A small network was shown many inputs. Here are its activations along a few directions, one row for each input.
In each table, some parts of the input vary, and every possible input appears once, in random order.
Descriptions start from the smaller parts, as in this example, which fits no table here: values(2) and (point or ring(11) or (line(4) and ring(8))).
Shared parts are said once, and a part with two or three values counts as separate values.
In the rows, zero is written as 128.

Table:
x1: [ 96 153 171  91 118 134 142 118 129 138  92 148 117]
x2: [130 102  96 136 106  65  81 105 129 107 123 104  60]
x3: [101 158 127 117  94 159 178 132 125 128 121 150 137]
x4: [117 151 133 126 109 156 175 152 134 114 115 149 156]
x5: [127  81  90 141 114  84  90 135 124 120  86  96  76]
x6: [150  68 115 136 202 181 148 118 153 150 193 101 174]
x7: [147  97 103 137  98 101  81 130 130 140 113 119  37]
x8: [116 159 171  98 130 101 129 132 139 136 111 142 146]
x9: [146  95  94 123  96  84  86 105 159 142 122 132  34]
x10: [106 152 168 100 123 126 141 133 139 136  93 139 142]
x11: [144  92  90 144 109 103  85 142 110 124  88 110  49]
x12: [122 149 184 108 107 117  97 129 122 106 125 128 169]
x13: [127 157 141 132 101 127 153 151 117 114 144 144 168]
x14: [122 112  91 191 241 191 153  89 132 166 170 130 155]
x15: [127 154 175 101 121 112 108 125 121 120 132 135 153]
x16: [130 149 144 135  97 144 132 158 113  98 140 136 180]
x17: [168 116  76 163 228 188 164  92  99 150 196  97 185]
x18: [127 158 134 126 110 132 162 158 129 115 140 144 166]
What do these inputs look like to the network? -> values(3) or ring(5) or (values(2) and line(5))

Table:
x19: [123 148 152 102 131 149 162 110 151 137 156 151 181]
x20: [135 130  93 156 138 156 158 139 105 129 154 124 133]
x21: [124 140 114 133 156 166 176 119 137 150 148 152 126]
x22: [137 124 130 129  54  45  73 151 137 110  95 132  53]
x23: [133 106 100 140 166 150 151 129 134 128 156 117 180]
x24: [153 118 117 154 176 157 122 116  96 137 171 103 154]
x25: [113 100 116 115  92  88  64  97 135 123  87 115  45]
x26: [138 129 140 133 195 164 145  93 131 160 166 133 148]
x27: [130 158 122 139 112 151 159 156  93 111 148 139 160]
x28: [123 141 114 113  57  54 100 150 120 119  70 138  57]
x29: [129 127 138 145 197 169 136 105 131 158 144 117 166]
x30: [139 137 128 125 116 136 145 130 121 109 164 120 192]
x31: [109 167 142 117 126 159 179 127 128 145 143 164 149]
x32: [145  95 156  90  49 100  90 178 128 123  82 123  64]
x33: [126 152 177 116 169 154 144  99 124 154 162 139 172]
x34: [113 146 143 108 157 146 164 126 151 115 150 133 194]
x35: [109 167 147 127 140 161 175 142 138 118 121 146 164]
x36: [114 129 134 102  70  69  96 121 114 115  52 129  58]
x37: [123 120 109 127 177 153 161 111 157 136 146 124 168]
x38: [124 153 176 127 181 160 140 118 132 128 138 125 187]
x39: [139 104 100 142  75  59  81 137 142 128 107 116  36]
x40: [150 145 155 140 145 148 119 126  99 120 157 110 181]
x41: [110 150 135 141 144 151 166 160 112 110 131 135 168]
x42: [119 124 106 162 155 164 162 145 118 134 133 132 147]
x43: [125 119  86 126  78  66 107 139 123 138  82 123  39]
x44: [133 121 116 117 160 156 163 104 150 152 173 143 156]
x45: [134 100 109 129  84  71  49 114 154 119 113 119  43]
x46: [138 116 130 161 197 165 131 121 115 133 146 114 167]
x47: [116 108 103 116  89  81 104 111 118 133  64 113  41]
x48: [146  73 124 105  70 111  97 165 135 140  95 108  46]
x49: [115 138 112 142 166 170 174 137 133 139 132 140 142]
x50: [120 131 134 130 135 141 150 134 130 115 142 126 206]
x51: [108 122 149 100  72  76  54 107 131 104  72 131  63]
x52: [131 122 141 115  63  57  38 128 149  99  99 134  62]
x53: [132 135 164 140 174 154 126 136 108 120 139 122 197]
x54: [151 112  94 142 143 149 147 123 127 118 172 117 162]
What do these inputs look like to the network? -> values(2) and (point or ring(5) or (values(3) and line(4)))
Changing only the values(2) part turns x23 into x50. The same change can be made to x45. Which row results? -> x52
Change only the values(2) part in x24. List by row number the other rows that result. -> x40
Start at x31 and move only the line(4) part, one step at a time. The first step leads to x35. Which rows follow, in order? -> x41, x27
Change only the ring(5) part in x45. List by row number the other rows that result. -> x25, x39, x43, x47

Table:
x55: [133  61  96 134 132  87  66 116 138 130 130 115  62]
x56: [141  98  60 150 126  86  58 105 104 101 125  80  82]
x57: [151 109  97 158 207 182 153  92 151 117 200 120 208]
x58: [114 183 196 143 180 168 159 142 114 133 168 125 231]
x59: [110 160 187 107 158 182 172 119 101 147 173 131 230]
x60: [118 175 164 130 144 156 174 125 137 121 204 147 248]
x61: [149 137  97 144 177 175 201 123 150 135 187 142 200]
x62: [145  93 122 132 218 210 152  90 116 139 171 104 192]
x63: [113 166 187  81  88  81  92 101 143 104  88 139  98]
x64: [145 123 120 120 189 200 201 118 117 158 159 129 183]
x65: [151 142 160  97  53  64  99 160  94 102  81 146 141]
x66: [129 118 121 124 120  81 135 115 139 162  97 143  46]
x67: [117 115 180  82  73  71 105 165 146 107  89 150 119]
x68: [150  76 102 162 105 109  63 120 121 128 138  83  64]
x69: [141 113  93 130  84 110 115 143 129 122 130  94  56]
x70: [139  94 113 141 148  84  71  74 130 150 115 124  50]
x71: [116 156 137 119 170 202 183 129  98 148 156 155 197]
x72: [140 136 172  97  52  87 100 157 119 106 100 128 119]
x73: [120 180 145 155 192 189 172 153 110 135 149 150 197]
x74: [101 144 149 127  85 113 117 109 129 130  78 157  63]
x75: [119  96  94 109 100 100 114 139 153 120 123 113  56]
x76: [121 137 103 129  66  96 128 149  93 109  78 144  97]
x77: [107 141 128 116  89 100 124 146 143 140  65 160  84]
x78: [146 118 128 172 241 196 140 116 131 130 164  98 192]
x79: [121 127 132 139  54 124 114 155 114 112  99 129  80]
x80: [146 145 127 159 210 187 190 143 130 148 154 123 184]
x81: [122 171 115 143 157 176 185 132 132 123 185 171 215]
x82: [142 109  74 133  88  87 133 144 104 131 103 111  76]
x83: [129 101  85 132 138  99  51  92 155 132 119  92  68]
x84: [105 137 183  95  73  84  98 143 162 123  76 132 121]
x85: [117 124  96 116 109  96 116 131 160 141 102 111  63]
x86: [ 98 111 134 120  70 116 114 149 135 110  92 148  77]
What do these inputs look like to the network? -> line(4) and (values(3) or line(5))
Changing only the line(4) part turns x78 into x58. The same change can be made to x83. Which row results? -> x84
Start at x60 and move only the line(4) part, one step at a time. The first step leads to x81. Which rows follow, in order? -> x61, x57
Start at x82 and move only the line(5) part, one step at a time. The first step leads to x69. Which rows follow, in order? -> x75, x85, x66
Change only the values(3) part in x80. List by row number the other rows that result. -> x61, x64

Table:
x87: [162 141  68 169 144 174 191 161 110 144 139 114 151]
x88: [132 116 151 161 193 170 113 105 135 132 130 102 138]
x89: [156 114 104 130 155 143 135  90 150 153 194  91 165]
x90: [136 127 160  83 121 125 147 144 153  99 168 170 176]
x91: [130 135 154  83 135 140 157 113 167 146 141 133 153]
x92: [123  71 100  94  78  52  60 131 141  91  76  85  67]
x93: [130 126  82 145  78  44  66  92 139 101  81 139  11]
x94: [102 135 174 138 157 127 101  95 106 141 129 126 182]
x95: [102 185 124 118  98 122 168 177 107 109 127 162 187]
x96: [150 113 136 108  18  83  75 164  84 127 109 124  31]
x97: [134 113 136  92 186 176 149 105 153 132 139 149 127]
x98: [ 69 164 119 123 134 137 189 139  90 149 135 145 152]
x99: [107 102 131 114 103  78  89 142 167 171  68 150  25]
x100: [121 160 110 151 152 193 200 141 117 120 116 134 113]
x101: [122 142 178 150 112 136  93 129 119 101 140 138 205]
x102: [172 104 121 186 186 147 115 120 110 133 156  87 163]
What do these inputs look like to the network? -> values(4) or (values(3) and line(4))
What sort of input is x88? -> values(3) and line(4)

Table:
x103: [105 167  89 122 134 182 248 118 166 173 115 184 109]
x104: [ 91 143 103 157 168 168 195 143  99 190  67 145  70]
x105: [108  96  50 130 155 160 156  86 163 183 113 147  18]
x106: [142 101 101 188 144 151 134 177  64  96 126  80 156]
x107: [ 92 169 167 124  90  88  87 135  90 104  46 137 116]
x108: [157  93 115 162 205 123  66  67 150 141 187 112 131]
x109: [131  85 184  90 155 117  64  75 181 154 131 117 100]
x110: [116 138 213 104 158 155  94 121 110 147  80 111 152]
x111: [178  51  39 160 151 108  99 134 137 106 164  83 120]
x112: [143 116  77 147 112 145 180 168 125 101 186 118 218]
x113: [ 87 190 162  83  69  83 141 138 164  86 110 165 156]
x114: [114 148 211  57 145 152 148 116 168 126 146 158 191]
x115: [113 122 134 101  83  43  64  79 153 110  95 125  65]
x116: [148 131 138 152  60 118 114 194  63 107  93 127 101]
x117: [133 158 145 127 181 160 159  94 125 128 207 143 228]
x118: [136 152 157 170 201 165 107 109  78 132 139  93 173]
x119: [170  91  91 118  65  72  86 151 132 119 140 109  54]
x120: [140 156 126 112  30 116 161 200 136 101 159 151 146]
What do these inputs look like to the network? -> values(3) and (point or ring(5))
Changing only the values(3) part turns x111 into x112. The same change can be made to x109. Which row results? -> x114
Change only the ring(5) part in x107. List by row number the other rows that result. -> x106, x110, x116, x118
